Each row below holds a small network's activations on one input, seen along a few directions.
Each table varies a few parts of the input and shows all the possible inputs, shuffled.
Descriptions start from the smaller parts, as in this example, which fits no table here: ring(5) and (point or ring(9) or (values(3) and line(6))).
Shared parts are said once, and a part with two or three values counts as separate values.
(in the rows, 128 means zero)

Other details of the inputs shift rows strongly along two fixed directions, in all tables alike. That doesn't count.

Table:
row 1: [146  50 198  85 154 159 123 220 213 143 178 147 235 100]
row 2: [156 176 132 146 134 108 143 105  96 134  91  68  86 130]
row 3: [ 77  73 101  91  93 177  71 165 142  97 161 176 105 170]
row 4: [110 161  60 167 120  94 162  30  78 122  99 112  81 147]
row 5: [112  84 199  65 177 182 103 232 186 123 188 165 205 103]
row 6: [124 153  81 200  89  88 157  54  78 128 101 107  70 154]
row 7: [150 151 121 172 129  96 168  67 111 139  94  92 122 130]
row 8: [135 151 114 173 132  91 173  79  98 136 101 107 111 121]
row 9: [144 177  72 164 101  83 145  64  76 125  67 107  63 136]
row 10: [108  95  26  73  53 127  64 103 133  93  97 181 107 161]
row 11: [163 153 228 170 219 127 196 140 147 171 167  94 190  82]
row 12: [139  79 214  68 168 180 103 225 206 130 180 148 208 116]
row 13: [117 155  92 160 128 130 148  73 103 115  91  64  47 171]
row 14: [112 154  89 169 132 125 155  72  87 110  93  74  30 169]
row 15: [162 204 204 145 202 103 169 156 107 165 147 133 191  53]
row 16: [140  80  46  83  36 126  63 110 155  99  70 152 111 167]
row 17: [131 143 119 179 149 117 176  75 118 142 112  76 102 132]
row 18: [144 174 206 159 206 105 191 141 116 164 158 125 201  61]
row 19: [135 105 206  73 129 156  79 237 167 137 188 182 195  95]
row 20: [178 183 146 155 141  88 161 116 105 151  97  93 136 105]
row 21: [112  50  64  84  65 163  75 139 168  83  97 112  86 197]
row 22: [ 92 138  66 199 110 121 149  47  75 121 121 115  45 164]
row 23: [110 101 140  40 128 160  70 188 160 116 163 183 170 115]
row 24: [121  86  49 102  23 122  59 129 135 100 100 176  99 167]
row 25: [174 199 237 136 208 122 160 161 122 166 150  95 171  74]
row 26: [100  58 128  75 138 165 106 166 182 121 179 181 186 124]
row 27: [125  45  47  96  37 123  90 112 163  98  81 133 127 172]
row 28: [111 164 111 186 129  98 159  77  75 137 133 136 103 128]
row 29: [126 186 121 144 147 116 138  98  80 127 103  95  82 117]
row 30: [114  48 152 107 107 160 100 192 184 127 182 177 178 130]
row 31: [123 197 182 149 172 125 137 144  79 149 164 136 120  95]
row 32: [150 164 169 161 164 100 180 113 122 158 126 103 170  94]
row 33: [148 211 207 161 191 103 159 159  89 170 175 160 175  65]
row 34: [ 84  30  29  96  59 156  81 107 162  85 104 150  98 175]
row 35: [ 99  66 113  98  81 171  75 172 159  99 152 156 108 174]
row 36: [131 140 142 178 167 116 183  97 114 143 129  95 111 117]
row 37: [117  81  98  62  77 147  65 165 151 100 110 157 114 143]
row 38: [141 186 129 142 136 112 140  98  95 137  95  80  85 126]
row 39: [ 90  80 112  64 129 177  86 164 163  99 161 164 136 156]
row 40: [168 190 170 142 160  98 157 132 118 160 118 116 163  85]
Each input here is: ring(5) and (values(2) or line(6)).
Question: Changing only the ring(5) part turns row 33 into row 22. The same change can be made to row 9. Which row results?
Answer: row 36
Question: Change only the line(6) part in row 13. List by row number the other rows that result.
Answer: row 5, row 12, row 14, row 21, row 39
Question: Change only the ring(5) part in row 4. List by row number the other rows that result.
Answer: row 10, row 23, row 26, row 39

Table:
row 41: [137  70 181  87 156 153 125 188 200 140 173 159 226 104]
row 42: [116 166 115 181 133 126 149  92  83 125 124  94  52 155]
row 43: [113  91  98  59  88 166  59 163 153  93 112 135  94 165]
row 44: [ 91  79  96 102  90 161  83 140 140 103 139 146  96 162]
row 45: [107  97  70 100  81 122  95 121 130 108 113 174 130 135]
row 46: [134 110 176  79 144 137 106 194 166 143 179 198 226  86]
row 47: [144 142 108 189 119 103 169  74 108 133  96  80  87 149]
row 48: [140 110  78  60  58 124  56 147 142 106  84 161 127 138]
row 49: [143  67  85  70  70 140  81 144 178 101  79 114 129 159]
row 50: [125 176 207 150 216 144 169 147 117 152 185 119 153  99]
row 51: [134 140 106 182 125 106 167  65 105 135  97  77  89 141]
row 52: [127 138  94 178 139 108 176  62 105 129  97  84  92 139]
row 53: [130 176  99 172 111  91 146  70  74 136 101 117  90 125]
row 54: [161 189 203 160 173  99 163 158 106 167 160 144 179  74]
row 55: [120 170 204 152 218 140 174 155 112 150 181 120 150  90]
Question: Describe the family of inputs behind these rows.
Answer: values(3) and (point or line(4))
Question: Changing only the values(3) part turns row 50 into row 41. The same change can be made to row 44. Which row results?
Answer: row 51
Question: Which other rows agree with row 53 in the values(3) part? List them by row number.
Answer: row 45, row 46, row 48, row 54
Question: Change only the values(3) part in row 42. List by row number the other rows that result.
Answer: row 47, row 54

Table:
row 56: [158 173 238 212 223  91 231 134 119 193 190 127 226  49]
row 57: [149  95 146  47 126 125  97 186 183 133 130 185 235  81]
row 58: [ 99  79  57  95  53 165  61 130 134  78  88 104  27 204]
row 59: [ 69  74  32  83  85 173  76 102 132  73 102 123  42 195]
row 60: [104 121 160  75 118 146  69 208 135 130 198 237 188  96]
row 61: [152 132 186  43 113 152  52 236 159 127 150 174 175 105]
row 62: [130 248 107 160 166 100 154  54  40 134  95  88  51 121]
row 63: [176 175 118 209 127  78 194  49  95 148  60  31  78 138]
row 64: [143 210  98 216 124  55 185  42  46 155 101 126 103 102]
row 65: [181 100 170  59  95 117  82 215 184 139 117 167 220  89]
row 66: [ 53  67  34 125  60 161  77 104 111  81 136 167  42 194]
row 67: [142  55 192  83 136 177 104 217 211 126 164 124 182 138]
row 68: [ 70  37  30 144  55 155 101  81 141  89 129 150  68 205]
row 69: [173 180 236 168 248 102 229 129 139 183 154  83 222  52]
row 70: [121 173 115 200 190 123 207  35  90 132 108  37  60 152]
Question: Changing only one part turns row 62 into row 59. The same change can be made to row 60. Which row results?
Answer: row 66
Question: Describe the family of inputs behind these rows.
Answer: values(3) and ring(5)

Table:
row 71: [157 204 165 176 155  90 162 111  84 160 129 122 135  92]
row 72: [118  67  96  56  81 138  72 172 166 108 119 186 171 119]
row 73: [140 189 176 164 193 129 170 117  99 147 144  85 104 117]
row 74: [146 162 163 195 172 101 196 102 108 156 140  99 141 107]
row 75: [130 141  75 137  71 105 107  93  97 116  78 116  71 147]
row 76: [ 98 127  75 155  95 137 112  86  97 108 119 126  53 172]
row 77: [142 143  68 124  80 108 106  85 108 114  72 113  80 152]
row 78: [120  42 113  70  82 156  80 170 190 107 131 151 163 151]
row 79: [128 127 222  98 186 162 125 212 157 143 193 144 189  97]
row 80: [ 91 128  64 133 109 140 114  77 102 104 113 118  59 168]
row 81: [114 117 208 100 199 159 137 204 155 141 192 158 194  83]
row 82: [142 173 161 171 185 111 186  92 110 155 134  90 140 102]
row 83: [156 105 210 105 180 142 148 198 187 149 163 131 219  91]
row 84: [124 143  54 122  81 106 107  73 100 115  82 130  88 145]
row 85: [111  48 108  73  89 154  87 157 185 112 141 171 173 148]
row 86: [149 171 171 193 171 107 184 101 105 158 140  98 136 107]
row 87: [120 193 168 169 193 126 172 107  88 144 159 111 112 112]
row 88: [121 105  75 152  82 122 126  83 119 113  88  94  70 164]
row 89: [160 205 171 159 162  95 162 116  88 154 118  98 132  96]
row 90: [ 95  57 114  87  97 163  83 180 165 107 166 185 147 148]
row 91: [161 173 172 171 183 111 185 103 117 155 124  74 131 109]
row 92: [125 150  63 130  83 102 112  75  96 115  88 137  89 144]
row 93: [128 136  62 149  73  94 121  84  97 119  90 139  89 145]
row 94: [107  29  98  71  91 155  89 163 190 105 128 163 168 138]
row 95: [ 98  58 125  73  92 174  67 192 168 104 154 164 129 149]
row 96: [139 138  63 127  80 107 113  88 111 109  67 113  83 155]
row 97: [136 123 215  98 192 161 134 212 168 141 183 142 193  98]
Question: Describe the family of inputs behind these rows.
Answer: values(3) and (line(4) or line(5))
Question: Changing only the values(3) part turns row 96 into row 97. The same change can be made to row 71. Which row results?
Answer: row 76
Question: Change only the values(3) part in row 94. List by row number the other rows that result.
Answer: row 72, row 81
